A small network was shown many inputs. Here are its activations along a few directions, one row for each input.
In each table, some parts of the input vary, and every possible input appears once, in random order.
A made-up example of a description, with smaller parts first: one of 4 places along a line, together with either a single point or one of 11 places around a ring or (one of 3 separate values, together with one of 5 places around a ring).
Shared parts are said once, and a part with two or three values counts as separate values.
In the rows, 128 means zero.

Other details of the inputs shift rows strongly along two fixed directions, in all tables alike. That doesn't count.
These rows show it; all are for the same input, with only those details redrawn:
[156 127 142 150 132 146 135 119 161 108 123 137]
[ 75 120 125  79 153 125  70 106 120 153 103 156]
[125 174  86 192 127 122 203 158  77 128 148  90]
[159 123 146 148 133 148 131 116 168 107 121 140]
[122 175  85 191 128 122 202 159  74 130 148  90]
[ 41 164  71 116 148 102 131 143  37 176 126 113]
[159 123 147 148 133 149 130 115 168 106 121 141]
[120 176  83 191 128 121 204 159  72 130 148  90]

Table:
r1: [ 88 111 124  66 123 106  91 129 115 146 134 144]
r2: [ 85  99 135  58 124  99  72 126 116 152 123 138]
r3: [174 112 158 138 131 153 123 106 189 102 116 152]
r4: [170 120 146 160 126 154 139 122 160 108 119 120]
r5: [159 123 138 149 125 149 132 119 161 114 120 130]
r6: [165 125 148 151 134 149 134 118 169 106 123 134]
r7: [ 85 115 130  84 149 133  69 108 127 155 101 148]
r8: [173 105 154 121 105 120 130 131 172 102 147 130]
r9: [160 119 142 151 125 151 133 119 157 113 116 125]
r10: [175 109 152 128 102 129 141 139 157 100 144 130]
r11: [ 77 112 125  76 147 127  73 105 118 157  98 150]
r12: [159 123 145 148 133 148 130 115 167 107 122 140]
r13: [164 122 150 153 133 150 134 119 163 106 120 128]
r14: [ 74 121 142  57 135 113  58 109  98 171 119 146]
r15: [121 158  86 151 101  97 194 176  64 134 170  92]
r16: [ 86 104 128  62 123  90  71 125 118 152 131 142]
r17: [ 57 151  85 111 146 108 131 136  52 168 120 116]
r18: [174 102 157 125 106 133 137 132 169  98 141 132]
r19: [165 119 142 143 128 148 133 115 169 109 120 141]
r20: [157 123 146 151 133 148 135 117 158 106 119 133]
r21: [ 90  99 132  66 123  91  72 127 114 150 125 135]
r22: [126 185  92 178 107 106 202 168  51 146 174  78]
The inputs of r11 and r19 match in every part but one. If r2 is changed in the same way as r11 into r19, which row does it become?
> r8
Describe the family of inputs behind these rows.
> one of 2 separate values, together with either a single point or one of 4 places along a line or one of 6 places around a ring
Change only the choice among 2 separate values in r7. List by row number the other rows that result.
> r4
Change only the place on the line of 4 in r16. List by row number the other rows that result.
> r1, r8, r15

Table:
r23: [148 127 134 142 123 119 147 129 150 103 141 136]
r24: [147 117 124 146 126 122 155 135 142 110 124 120]
r25: [118 143 100 134 123 119 162 149 103 127 145 124]
r26: [122 120 111 136 124 128 153 143 118 118 126 121]
r27: [171  67 177 105 131 150  79  97 225  88 102 162]
r28: [110 160 103 167 150 133 152 125  93 145 122 118]
r29: [ 10 141 100  54 172 129  55 105  66 193  84 158]
r30: [ 74 109 127  53 135 106  50 105 118 170 107 153]
r31: [170  84 176  89 115 158  74  93 208 112 112 164]
r32: [141 147 132 146 116 111 159 142  97 135 151 104]
r33: [151 137 139 137 112 131 153 140 113 124 148 113]
r34: [108 166  97 169 148 137 149 132  89 141 122 106]
r35: [167 127 161 147 109 135 135 132 145 110 146 115]
r36: [117 144 107 140 127 111 152 151 108 124 146 114]
r37: [166 132 133 155 109 130 146 139 148 120 143 111]
The inputs of r29 and r28 match in every part but one. If r31 is changed in the same way as r29 into r28, which row does it become?
> r30
Describe the family of inputs behind these rows.
> one of 3 separate values, together with either a single point or one of 4 places along a line
Change only the choice among 3 separate values in r35. List by row number the other rows that result.
> r32, r33
